A small network was trained on made-up records. Each row is its average activation on records with the value named, seen along a few directions.
Related values have similar rows: they may be neighbours, one step apart, or belong to one group.
(in the rows, 500 means zero)
Random noise pushes rows far along 6 fixed directions. That doesn't count. These rows show it; they differ only by the noise:
[353 612 401 392 442 623 489 610 494 530 485 558 563 539 554 554 381 528
 397 592]
[263 547 415 476 509 592 455 701 498 556 503 470 545 502 470 430 419 570
 416 543]
[342 550 353 445 481 433 642 332 614 444 510 571 638 434 489 720 325 558
 475 666]
[495 344 413 572 526 485 412 248 487 515 560 329 677 539 370 401 896 580
 780 404]
[304 461 401 543 531 460 498 519 537 509 548 460 580 449 400 465 459 589
 522 557]
[452 491 398 583 513 489 342 676 413 569 453 393 359 513 416 305 532 444
 607 398]
[394 486 485 505 614 505 671 363 687 496 385 450 589 420 459 607 501 480
 535 414]
[534 394 644 601 651 566 493 629 579 579 385 427 398 454 405 289 597 398
 577 211]


Values of D:
d8: [260 448 262 714 579 239 597 497 590 448 450 359 443 340 403 519 423 469
 533 571]
d1: [329 411 387 720 562 300 465 533 380 446 508 440 451 337 386 387 474 557
 480 580]
d3: [625 460 728 471 629 595 631 542 668 503 430 367 469 531 569 463 729 422
 468 317]
d12: [642 727 531 373 427 679 470 619 364 517 260 416 300 595 692 530 503 389
 375 358]
d4: [568 518 449 515 477 306 396 535 430 486 564 395 304 563 437 486 407 548
 637 536]
d11: [166 544 564 449 577 699 633 566 621 475 614 457 854 542 534 549 541 712
 219 635]
d7: [591 436 564 544 525 498 609 148 475 458 585 511 702 514 523 532 688 597
 531 544]
d10: [392 478 398 562 548 437 411 501 494 498 481 251 462 524 459 471 671 486
 604 422]
d5: [327 550 476 445 550 513 680 448 666 523 433 533 677 430 506 690 395 540
 383 562]
d2: [491 580 472 440 495 513 477 567 514 556 382 514 433 461 558 609 439 462
 488 502]
d9: [576 556 524 446 423 515 504 528 418 458 558 480 496 538 515 493 498 568
 485 560]
d6: [496 371 625 487 516 393 497 374 549 482 677 577 580 457 468 582 451 623
 519 596]
D is arranged as a 3 by 4 grid.
Which values are neighbours of d5? Give them in the order they are listed. -> d8, d10, d2
Which values are neighbours of d12? Give them in the order they are listed. -> d7, d9

Values of Z:
z6: [382 381 543 684 598 217 660 558 720 478 695 293 488 351 245 438 380 632
 624 564]
z1: [173 459  18 675 541 279 412 298 564 536 489 195 613 477 253 495 631 543
 840 496]
z9: [584 638 352 448 323 359 230 568 201 530 533 496 216 574 529 502 227 472
 542 585]
z10: [594 437 556 358 364 425 407 633 460 450 614 717 436 469 489 547 309 569
 449 644]
z2: [381 645 543 383 472 731 518 742 475 473 416 578 504 520 702 547 410 579
 188 609]
z7: [668 490 651 421 325 656 413 407 352 486 722 826 711 586 685 612 564 476
 327 702]
z3: [416 491 327 543 501 380 544 377 521 343 577 348 531 586 510 540 605 500
 514 592]
z5: [469 486 792 252 535 813 613 512 676 589 603 834 786 561 648 659 388 608
 293 607]
z4: [507 525 565 549 572 535 578 495 446 483 342 335 454 439 464 389 617 561
 477 338]
z8: [193 682 497 402 560 832 629 837 522 625 340 653 631 484 609 435 342 494
 142 526]
Each value of Z is a pair of two hidden parts, and every pair occurs once (5 first parts, 2 second parts).
Changing only the second part turns z2 into z10. z7 has the same second part as z2; what does that change turn z7 into? -> z5
Changing only the second part turns z3 into z6. z4 has the same second part as z3; what does that change turn z4 into? -> z9
